These are the activations of a small neural network, seen along a few directions. Each row is one input.
Each table varies a few parts of the input and shows all the possible inputs, shuffled.
A made-up example of a description, with smaller parts first: one of 6 places along a line, together with either a single point or one of 11 places along a line or (one of 2 separate values, together with one of 8 places around a ring).
Shared parts are said once, and a part with two or three values counts as separate values.

Other details of the inputs vary at random and push rows far along three fixed directions, the same in every table; ignore that.

Table:
R1: [  1  10  -1 -22 -23   5 -13  -2  39  15  51  26]
R2: [-28  -6  13 -53 -14  25 -10  17  -4  12 -18   7]
R3: [  4  15   8   0 -29 -19  -2  21  -7 -25   3  22]
R4: [ 44 -27 -33  36  66  35  26 -19  27  14  18   7]
R5: [  5   5  -1  64 -80 -63 -36 -22 -55 -43 -31 -32]
R6: [ 39  12 -36  25  77  22  54  19  44  -2  53  59]
R7: [ 15 -23 -40  76 104 -38  57 -28 -13 -19 -78 -65]
R8: [-25 -15  14 -40  -3  23  12   4   6  10 -21 -12]
R9: [-12 -24   5 -21  -5  42 -34  -1  -7  26  -9 -13]
R10: [  6  11   0   3 -24 -20   9   6  -4 -22 -13  15]
R11: [ 21  28  55  -4  -9   3 -11 -10 -10   5  47  28]
R12: [ -2 -16  -7 -11  -7  34 -18  -3  -9  17  18   5]
R13: [-71 -48  17 -89  30  47 -40 -16  -2  70 -58 -81]
R14: [-30 -11  19 -51 -22  27   1  15   3  13 -12  -4]
R15: [-33   5  10 -51 -14  28  -9  15  -4  14 -15   0]
R16: [-31  -5  12 -37  -4  25  13   3   4  11 -20 -21]
R17: [ 10  38   0 -22 -45  10   8  27  19 -11  48  60]
R18: [ 61  -9 -42  44  66  21  32 -11  65  13  55  43]
R19: [-13  11  11 -24  -4  10   2  11  -3  -8  -8  -1]
R20: [ 26 -41 -55  86  94 -50  44 -60 -21   4 -61 -76]
R21: [ 18  31  22 -22 -38   9  -4  34  16 -26  54  62]
R22: [  8  39  13 -13 -30  11  -5  38  12 -21  54  56]
R23: [ -6  22   3   4 -40 -10  12  16   6 -15  13  18]
R24: [  9  12  -1  66 -76 -74 -48 -10 -24 -31 -37 -27]
R25: [ -5  19  11  55 -63 -85 -16   3 -44 -65 -53 -20]
R26: [ 50 -30 -43  19  97  67  36  -4  48  35  49  35]
R27: [-16   5  63 -39   4  28 -28  -7 -25  27  11  -7]
R28: [  5  10   2  61 -92 -65 -42 -19 -57 -42 -28 -28]
R29: [-28   7  18 -53 -11  28  -9  19  -6   6  -8  -5]
R30: [-13 -20  12 -38 -11  33 -36 -10  15  31 -14 -22]
R31: [ 13  31  52  71 -51 -86 -32 -22 -68 -35 -26 -29]
R32: [ 23 -18 -48  79  94 -45  63 -32 -11 -14 -80 -59]
R33: [ -4  14  15 -15   2   7   1  13  -6 -12  -5  -4]
R34: [ -3 -10 -11 -18   1  16  -7 -11   0  19  26   5]
R35: [ 49 -20 -32  36  55  32  23 -15  28  13  26  16]
R36: [ 21  34  48   3 -14   6 -15   5  -2   3  70  55]
R37: [ 50  -2 -53  31  79   9  51 -12  59  23  86  57]
R38: [-27  -8   6 -53 -21  10 -24 -11   0  32  15 -17]
R39: [ 19  15   0  -2 -39  12 -33  15  34   4  55  51]
R40: [-24 -11  13 -43   8  22  -6  19  -6   5 -19  -3]
R41: [ 63  10 -44  24  65  19  70  15  57  -2  64  80]
R42: [ 11  21  54  19 -13 -23 -17 -21 -29  -9  10  -6]
R43: [ -7  -1  -5 -25 -10  -3  -7 -17  12  20  31   0]
R44: [-73 -53  30 -96  25  61  -3  -9 -11  43 -81 -77]
R45: [ -5  26   3  -2 -40 -14   3   8  -3 -23  -2  15]
R46: [ 11 -35 -51  83  93 -58  27 -42   0  12 -68 -77]
R47: [ 28 -29 -32  79 104 -41  53 -22 -13 -24 -72 -56]
R48: [-22   3   2 -22  -3  22  13  15  11   8   3   7]
R49: [-31  -7  21 -53  -7  26 -17  23  -6   6 -13   5]
R50: [  -9   20    1   66  -80 -108  -42  -23  -32  -34  -45  -47]
R51: [ -3  32   5 -10 -47   8   9  29  21 -12  50  55]
R52: [ 29  -7 -29   1 116  52  55  14  42  19  33  27]
R53: [  6  27  11   7 -21 -13  -2  22  -9 -25   9  12]
R54: [  5  15  -7   7 -38 -28 -19  -2  20   4  28  11]
R55: [ 14   9   1  68 -81 -59 -45  -8 -42 -37 -31 -22]
R56: [-27  -5  14 -54 -16  25  -9  17  -5  10 -18   6]
R57: [ 13   2  -8  13 -38   9 -22   2 -11  -4  34  25]
R58: [ 38 -15 -30   6 103  33  64   4  43   8  24  32]
R59: [-66 -57  18 -94  27  59 -26 -36 -28  59 -63 -93]
R60: [-56 -60  17 -89  17  79 -37 -22 -35  61 -61 -86]
R61: [  1  -1  -9  27  -2 -22  23   9   2 -16 -11   9]
R62: [-31  -9  10 -55 -20  13 -22 -16   5  28  17 -17]
R63: [ -5  31  14  64 -56 -81 -17   2 -48 -64 -51 -34]
R64: [ 10  22 -13  44  -1 -37  13  13  -9 -34  -6  12]
R65: [-8 -4 -2 -1 -4  1 15 14 10 -3 -1 16]
R66: [ 14  10 -12   6 -37 -12  -9  -9  -2  -2  43  23]
R67: [  2  13  15  -9 -16  -2  -8  29  -3 -19  14  27]
R68: [  0   0 -12   7 -17  -8 -13  -9  -6   5  27  13]
R69: [  4  19  -7 -12 -36  -8 -16   5  23   9  74  51]
R70: [ 10  26   8 -26 -50   8   4  23  21 -20  43  65]
R71: [ 19 -31 -33  73 108 -35  44 -12 -16 -13 -71 -52]
R72: [ 11  -2  -8  15 -12   1 -27   1  19  10  14  14]
R73: [  9  16  15   1 -24 -16  -4  24  -8 -26   7  19]
R74: [-79 -42  28 -94  26  65  -1 -11 -13  46 -80 -85]
R75: [ -3  24  -5  -6 -23  -3   6  18   3 -11   9  27]
Description of these inputs: one of 5 places along a line, together with either a single point or one of 6 places around a ring or (one of 2 separate values, together with one of 4 places along a line).
Changing only the place on the line of 5 turns R34 into R20. The same change can be made to R46. Which row results? -> R50
Changing only the place on the line of 5 turns R6 into R19. The same change can be made to R12. Which row results? -> R28
Change only the place on the line of 5 in R23. List by row number the other rows that result. -> R16, R48, R51, R74
Change only the place on the line of 4 in R8. List by row number the other rows that result. -> R10, R21, R58
Start at R49 and move only the place on the line of 5, one step at a time. The first step leads to R40. Which rows follow, in order? -> R3, R58, R25
Change only the choice among 2 separate values in R21. List by row number the other rows that result. -> R33
Change only the place on the ring of 6 in R5. List by row number the other rows that result. -> R1, R4, R18, R59, R62

Table:
R76: [25 12  4 -1  7 18 -4  8 27  4 48 44]
R77: [ 14 -18 -37   2  54  37  33  -1  40  29  21  21]
R78: [-34  -1  24 -35 -20  11 -16  15 -16   7 -19 -18]
R79: [ 17   8   4  32  -7 -24 -12  -3  -5 -11  -4  -3]
R80: [-28  -4  13 -42   2  10 -13  12 -11  13 -11  -7]
R81: [  7  -7 -16  10 -16 -18  -5   4   5  -9   5   7]
R82: [  6   5 -27  39 -16 -26   1  -4   0 -11 -18 -10]
R83: [-43 -15  25 -53 -10  15 -18 -13 -15  25 -36 -49]
R84: [-29 -17  -8  -9 -13   4 -14  -6  -8  14 -40 -32]
R85: [-19   0  25 -31 -16   9 -21  -1   6  14   0  -5]
R86: [ 13  14  -2 -14 -10  15  10   0  16   3  55  42]
R87: [-23 -16  15 -13 -15   3 -22 -14 -33   6 -30 -36]
R88: [  5 -46 -26  -2 111  45  37 -31   1  37 -31 -48]
R89: [  0   3   5  18  -8 -12   9   8  -5 -19 -13  -1]
R90: [ 18   8  -7  35  -2 -29  16  -1 -11 -27 -28  -4]
R91: [23  7 -2  2  5 25 -2  6 16  2 49 43]
R92: [14 17  6 -7 -1  9  0  3 32  3 47 41]
R93: [  1  14  -2  26  -5 -26   6   7 -11 -21 -10  -8]
R94: [ 14  10  -1  24 -12 -22  13   2 -10 -25 -20   5]
R95: [-12  -6  25 -30 -10  20 -27   4  -1  18  -2  -4]
R96: [  6  12 -13  28  12 -36   6   2 -14 -17 -14  -6]
R97: [ 10  10 -24   5  -9  14   8   7  30   3  35  39]
R98: [ 20  10  -2  -6   4  15  21  10  17 -11  23  43]
R99: [-12  -9  20 -26 -14  26 -25   3 -11  14   2  -3]
R100: [ -2  12  -4   6   1 -20  -1   8  -9 -11  -2   4]
R101: [  4   1  -3  14  -6 -15   9  -9  -9  -1   7   0]
R102: [-21  -2  18 -38 -26  14 -11  -3 -11  14   8  -4]
R103: [  9  14   1 -13  -8   7  10   0  25   4  48  37]
R104: [ 14  -5 -25  31  -8 -34   0  -4  -1 -18 -15 -15]
R105: [ -6 -47 -44   3 104  39  39 -22  20  43 -49 -53]
R106: [  5   8  -4  24 -17 -29   5 -13 -17 -12  -3 -11]
R107: [-20 -16   2 -40 -23  14 -22   6   3   9  -3  -6]
R108: [  8  16  -7 -14  13   8   8  16  16  -2  40  44]
R109: [ 16   0  -6  41   1 -21  -8  -9 -21 -11 -17 -18]
R110: [ 19   4  -1  38   5 -28  -8  -7  -8  -9 -16 -16]
R111: [  7   7  -4  38   0 -26  12   1 -10 -28 -25 -15]
R112: [ 12   3  -8  37  -7 -24  -2 -15 -24 -15 -12 -16]
R113: [  7   9  -6  30  -7 -38   9 -15  -5 -11 -10 -15]
R114: [ 15   0 -20  -8  -7   9   1   9  29  -5  40  36]
R115: [  7  14   5  27 -13 -33  -7  -7   1 -13  -3  -6]
R116: [-23  -4  27 -44 -31  17 -14  12 -16   3 -25  -5]
R117: [  8   7  -8  30  -8 -32   8 -16 -18 -11 -10 -19]
R118: [ 15   1  -3  38  -3 -18  -8  -6 -17 -12  -8  -9]
R119: [21 12 -4 -1 -5 21  3  1 13 -4 57 48]
R120: [-22  -6  22 -36 -33  23 -27   0 -20  11   3  -5]
R121: [ 8 17 -3 -7  9 15 14 18 20 -5 39 36]
R122: [  5   9   1  33  -9 -22  10   4  -8 -28 -17  -6]
R123: [-15  -5  28 -33 -20  19 -32   7  -4  18  -2  -3]
R124: [ -1 -43 -15  -7 117  34  36 -26  25  47 -32 -43]
R125: [-27  -2  24 -40 -30   6 -15  -1  -4  16   1  -6]
R126: [  7  -5 -20  21 -14 -26  -6  -1   0 -16 -10 -10]
R127: [ 18 -17 -16   0  75  42  48   7  34  15  19  19]
R128: [-33  -2  18 -42 -12   5 -20  13 -17  11 -15  -9]
R129: [-29  -3  18 -34  -7  14  -9  13 -11   8 -17 -17]
R130: [-18  -8  25 -33 -27  26 -32   6 -16  15   0  -5]
R131: [16  7  2 -7 -2 11 18 12 12 -9 15 36]
R132: [-23  -2  20 -37 -22   8 -10  -3   0  15   4  -6]
R133: [ 10  10   1  -1   5  18  17  14  20 -13  29  35]
R134: [  6  13  -8  36   5 -30  10   3 -11 -22 -18 -15]
R135: [ 12  12   0  34  -3 -36  -3 -10   0 -12 -10 -13]
Changing only one part turns R95 into R76. The same change can be made to R85. Which row results? -> R92
Describe the family of inputs behind these rows. -> one of 5 places along a line, together with either one of 2 separate values or one of 4 places along a line or one of 6 places around a ring
Change only the place on the ring of 6 in R130. List by row number the other rows that result. -> R101, R120, R123, R124, R125
Start at R116 and move only the place on the line of 5, one step at a time. The first step leads to R131. Which rows follow, in order? -> R98, R94, R90
Change only the place on the line of 4 in R111. List by row number the other rows that result. -> R90, R96, R134
Change only the place on the line of 5 in R77. List by row number the other rows that result. -> R82, R84, R97, R105
